Each row below holds a small network's activations on one input, seen along a few directions.
In each table, some parts of the input vary, and every possible input appears once, in random order.
Descriptions start from the smaller parts, as in this example, which fits no table here: one of 6 places along a line, together with either a single point or one of 11 places around a ring or (one of 2 separate values, together with one of 8 places around a ring).
Shared parts are said once, and a part with two or three values counts as separate values.
In the rows, zero is written as 128.

Table:
R1: [161 108 123 105 125 138  96 140 168 102 127 140 142 129  94 138]
R2: [118 158 117 118 145 145  93 158 143 136 126 125 109 158 135 120]
R3: [145 168 130  96 148 134  90 139 152 117 129 137 108 138 135 106]
R4: [152 150 104 112  96 135 114 136 151 132 118 130 122 155 138  85]
R5: [119 114 107 133 106 158 131 135 156  85 118 127 144 148 109 109]
R6: [ 41  64 193 197 172  64 218  44   5 200 147 105  97  15 167 214]
R7: [126 162 104 120 142 141 113 137 147 137 124 124 108 161 144  86]
R8: [ 62 106 192 205 110  59 209  80   9 201 139 124 144  59 140 203]
R9: [184 140 123  81 146 138  94 136 165  95 136 136 133 145 118 118]
R10: [154 101 128 115 114 152 116 149 162  99 124 144 157 144 100 127]
R11: [144 137  86 125 105 145 132 155 149 103 121 114 145 155 127 100]
What is each input in this table made of? -> either one of 2 separate values or one of 9 places around a ring

Table:
R12: [159  60 116 114  97 158 157 127 145  77 130 122 149 119 124 117]
R13: [125  69 111 140 133 160 131 148 166  78 130 128 157 131  88 145]
R14: [ 90 108 140 164  98  92 170  98  73 176 119 119 130  93 145 146]
R15: [149 175  89 115  89 133 102 150 148 139 108 130 135 159 127  79]
R16: [ 59 140 145 182 131  94 167 122  69 142 127 119 142 109 124 163]
R17: [126 187 115 128 103 152 105 172 152 124 117 151 143 187 111  96]
R18: [123  72 131 135 111 167 132 149 164  80 132 139 149 133  89 147]
R19: [181 165  76 107  86 121 122 145 153 145 121 116 137 177 146  77]
R20: [111  81 141 136 132 179 146 150 148  69 119 143 164 128  94 134]
R21: [145 123 117  94 173 134 133  89 131 139 137 117  75 131 181  89]
R22: [157 175 107 119  72 138 103 150 153 130 106 133 136 169 136  90]
R23: [135 178  89 130 105 137  87 168 156 129 123 128 128 175 104  96]
R24: [102 146 117 120 200 134 101 112 151 152 142 121  78 121 140 105]
R25: [ 78 158 147 115 191 149 102 135 126 126 134 125  84 134 159 116]
R26: [123 200 103 137 113 141  94 180 142 118 112 132 143 182 116  99]
R27: [123 134 109 104 187 126 116  93 144 133 128 116  70 115 157  86]
R28: [ 60 125 153 175 129 112 167 130  65 168 125 128 140 113 133 165]
R29: [119 114 121 164 103  82 189  89  77 183 136 106 132  91 156 146]
R30: [119 103 135 161  97  92 187  87  65 175 126 112 129 108 160 148]
R31: [ 74 117 135 182 121  95 155 118  73 165 130 115 125 100 117 165]
R32: [ 97 145 131 112 189 151  99 110 142 135 134 119  74 133 150 122]
R33: [ 87 161 127 119 204 141 107 135 133 126 126 117  81 130 152 116]
R34: [126 179 101 127  96 143  85 171 148 132 117 132 137 184 114 105]
R35: [142  62 126 126  94 162 142 133 158  85 120 133 152 113 110 124]
R36: [ 94 117 133 179 107  79 171  94  77 175 125 110 136  94 144 156]
R37: [186 157 202  57 205  94  67  89 130 124 161 158 101  92 131 173]
R38: [147 131 101  94 183 129 134  91 138 154 139 106  76 115 181  92]
R39: [119 124 127 104 176 136 115 101 134 148 126 127  77 115 165  84]
R40: [141  69 113 133 103 153 144 136 163  80 120 130 157 117 109 129]
R41: [210  73 183  93 133 129 105 126 157  82 151 163 180 102  71 199]
R42: [224 201 179  65 108  87  59 152 143 122 141 158 174 144  89 163]
R43: [117  85 129 146 133 167 137 169 151  65 118 134 156 130  97 143]
R44: [151 131 213 131 114  56 134  94  58 151 147 151 151  64 105 235]
R45: [177 162  96 106  69 138 124 161 144 141 118 129 132 166 146  79]
R46: [165  64 103 123 109 148 159 123 153  80 122 118 154 120 114 109]
R47: [ 68 116 150 172 111  99 158 112  74 162 140 124 124 114 122 171]
The inputs of R18 and R47 match in every part but one. If R46 is changed in the same way as R18 into R47, which row does it become? -> R29
What is each input in this table made of? -> one of 4 separate values, together with either a single point or (one of 2 separate values, together with one of 4 places along a line)
Which other rows does R13 become when the choice among 4 separate values takes its other values? List them by row number. -> R23, R24, R31
